Small tables with named rows and columns. After each table, cells are looked up by row and column.

pepopa:
	segog	doz	satal	vut	dagikor	buk
beb	127	112	90	131	88	97
povo	103	99	133	138	197	92
rosaret	168	120	100	192	152	166
rep	152	109	127	66	42	178
rig	141	146	109	139	132	58
sedevu	72	179	144	117	76	183
fiz	38	34	138	119	87	101
rok	66	93	71	96	156	108
dusapu	97	168	167	149	167	87
toluda	162	178	76	133	98	107
numid	108	63	106	179	164	74
fod	72	162	171	179	119	165

dagikor of toluda = 98
segog of rosaret = 168
satal of toluda = 76
vut of povo = 138
buk of numid = 74
buk of beb = 97
dagikor of rok = 156
doz of povo = 99
Row with the largest buk: sedevu

kor:
|  | melodud | balam | tukoni | zab | tolu | giku | somufe | kag | gifi | nitog |
|---|---|---|---|---|---|---|---|---|---|---|
| segup | 28 | 105 | 32 | 120 | 101 | 36 | 99 | 30 | 114 | 35 |
| rufis | 98 | 164 | 73 | 67 | 47 | 76 | 53 | 5 | 60 | 74 |
| tif | 32 | 70 | 17 | 131 | 108 | 22 | 104 | 36 | 133 | 23 |
| togipa | 52 | 36 | 42 | 102 | 106 | 44 | 103 | 92 | 89 | 44 |
| zumag | 35 | 8 | 36 | 93 | 118 | 42 | 119 | 140 | 78 | 44 |
| sepav | 198 | 46 | 84 | 49 | 37 | 79 | 36 | 48 | 44 | 79 |
| bap | 30 | 106 | 34 | 116 | 95 | 39 | 93 | 28 | 116 | 39 |
| nutiko | 24 | 78 | 26 | 124 | 108 | 30 | 106 | 39 | 130 | 31 |
| pomodo | 52 | 40 | 42 | 101 | 106 | 44 | 104 | 94 | 86 | 44 |
| saz | 38 | 86 | 22 | 127 | 103 | 27 | 99 | 34 | 120 | 27 |
| lon | 42 | 104 | 30 | 121 | 97 | 35 | 93 | 28 | 108 | 34 |
| ladup | 94 | 108 | 51 | 97 | 74 | 52 | 73 | 7 | 98 | 50 |
| difed | 40 | 18 | 44 | 90 | 111 | 48 | 111 | 131 | 75 | 49 |
| namume | 54 | 37 | 39 | 104 | 106 | 41 | 103 | 89 | 92 | 41 |

lon, giku => 35
pomodo, tukoni => 42
bap, nitog => 39
bap, gifi => 116
tif, tukoni => 17
segup, nitog => 35
sepav, kag => 48
ladup, giku => 52
togipa, zab => 102
saz, balam => 86
rufis, tolu => 47
saz, melodud => 38
zumag, gifi => 78
lon, tukoni => 30
segup, zab => 120
lon, gifi => 108
sepav, melodud => 198
sepav, tolu => 37
bap, kag => 28
ladup, somufe => 73

filora =
columns: buk, vep, gumosi, gedukit, bibo, derinon
vate: [88, 145, 114, 67, 68, 130]
vimizu: [122, 148, 133, 177, 179, 187]
bar: [143, 142, 108, 183, 143, 146]
ribiba: [239, 143, 101, 208, 170, 136]
mez: [221, 152, 173, 56, 144, 134]
sivekaz: [83, 142, 89, 52, 187, 159]
furuke: [227, 131, 125, 190, 129, 127]

What is the buk of furuke in filora?
227
What is the derinon of bar in filora?
146
What is the bibo of furuke in filora?
129
What is the buk of ribiba in filora?
239
What is the derinon of ribiba in filora?
136
What is the vep of vate in filora?
145
What is the gumosi of ribiba in filora?
101
What is the bibo of vate in filora?
68
What is the gumosi of vate in filora?
114
What is the gedukit of ribiba in filora?
208
What is the derinon of vimizu in filora?
187
What is the gedukit of bar in filora?
183
What is the derinon of vate in filora?
130

Table pafika
cols = nam, pefitu, sovobu, zoso, vakeg, nevo, laz, gek, taletim, vom
gat: [26327, 26788, 27333, 80541, 51405, 46283, 51535, 50944, 19441, 67176]
zis: [42163, 71183, 66856, 32353, 48864, 54253, 61199, 39355, 67536, 60443]
tatunap: [35301, 34551, 59269, 42753, 44779, 67308, 19589, 70211, 4010, 60828]
lenoka: [54173, 46717, 66730, 59136, 28829, 40678, 71416, 62563, 64057, 51693]
dul: [58345, 35423, 70849, 25014, 63837, 30379, 44498, 39855, 61354, 28791]
ras: [60807, 29140, 59028, 42507, 43891, 22788, 43517, 60988, 90073, 75033]
tiv: [49426, 54363, 66551, 52102, 51588, 70681, 39690, 69758, 21886, 38375]
sisune: [75820, 21765, 64329, 39394, 71271, 91606, 24488, 39236, 52235, 35146]
bam: [28538, 46405, 39303, 36682, 71226, 23276, 54031, 23726, 29189, 81240]
gugudup: [14608, 25625, 57220, 38305, 53825, 47874, 60273, 70261, 44051, 67248]
sadi: [69249, 51697, 21825, 69470, 49323, 67439, 79200, 27268, 12247, 37543]
dar: [36773, 52435, 38765, 38219, 83615, 65068, 8500, 64562, 72688, 63007]

sovobu of dul is 70849
vom of dul is 28791
nam of bam is 28538
taletim of tiv is 21886
nevo of lenoka is 40678
vom of bam is 81240
vakeg of sisune is 71271
taletim of tatunap is 4010
sovobu of sisune is 64329
vakeg of tatunap is 44779
vom of dar is 63007
vakeg of dar is 83615
gek of bam is 23726
laz of gugudup is 60273
gek of zis is 39355
pefitu of gugudup is 25625

Table vod
,sas,lobedu,nurine,zamoz,fisuri,rini,peg,meti,noni,memafet
gegamev,125,142,197,49,149,96,128,197,118,100
pav,107,114,113,122,96,101,138,116,104,132
nuvik,124,146,120,137,135,128,113,135,114,119
goz,140,128,138,64,224,112,162,151,149,118
fazo,160,157,158,79,155,142,115,170,176,116
zor,195,92,118,110,109,159,120,93,108,117
vinas,126,171,209,115,106,138,76,190,190,124
lod,150,32,75,159,143,128,125,30,85,163
vavomes,115,87,95,168,92,109,99,85,84,128

meti of vinas is 190
meti of gegamev is 197
zamoz of vavomes is 168
peg of zor is 120
memafet of gegamev is 100
lobedu of nuvik is 146
zamoz of pav is 122
zamoz of nuvik is 137
nurine of vavomes is 95
nurine of zor is 118
memafet of pav is 132

bige =
	mos	kipokiz	gidokof
gonuzav	372	333	283
vumu	757	365	192
ref	940	410	216
terute	597	288	235

What is the mos of gonuzav in bige?
372
What is the mos of vumu in bige?
757
What is the gidokof of ref in bige?
216
What is the gidokof of gonuzav in bige?
283
What is the kipokiz of terute in bige?
288
What is the kipokiz of gonuzav in bige?
333
What is the gidokof of terute in bige?
235
What is the mos of terute in bige?
597
What is the mos of ref in bige?
940
What is the kipokiz of vumu in bige?
365
Which row has the largest mos? ref

pog
columns: merilep, kagek
vesetav: [-2169, -5055]
mitu: [3116, -1125]
roruk: [-1869, -4127]
potofos: [-2136, -5012]
filele: [-75, -5792]
ked: [-3050, -886]
pezuri: [-6888, -5491]
mupuf: [-4425, -2201]
bama: [-4454, -4138]
luvef: [5037, -4700]

What is the kagek of vesetav in pog? -5055
What is the merilep of mupuf in pog? -4425
What is the kagek of mupuf in pog? -2201
What is the kagek of mitu in pog? -1125
What is the merilep of potofos in pog? -2136
What is the merilep of mitu in pog? 3116
What is the kagek of bama in pog? -4138
What is the kagek of filele in pog? -5792
What is the kagek of ked in pog? -886
What is the kagek of luvef in pog? -4700
What is the merilep of roruk in pog? -1869
What is the merilep of filele in pog? -75
What is the merilep of ked in pog? -3050
What is the merilep of vesetav in pog? -2169
What is the kagek of pezuri in pog? -5491

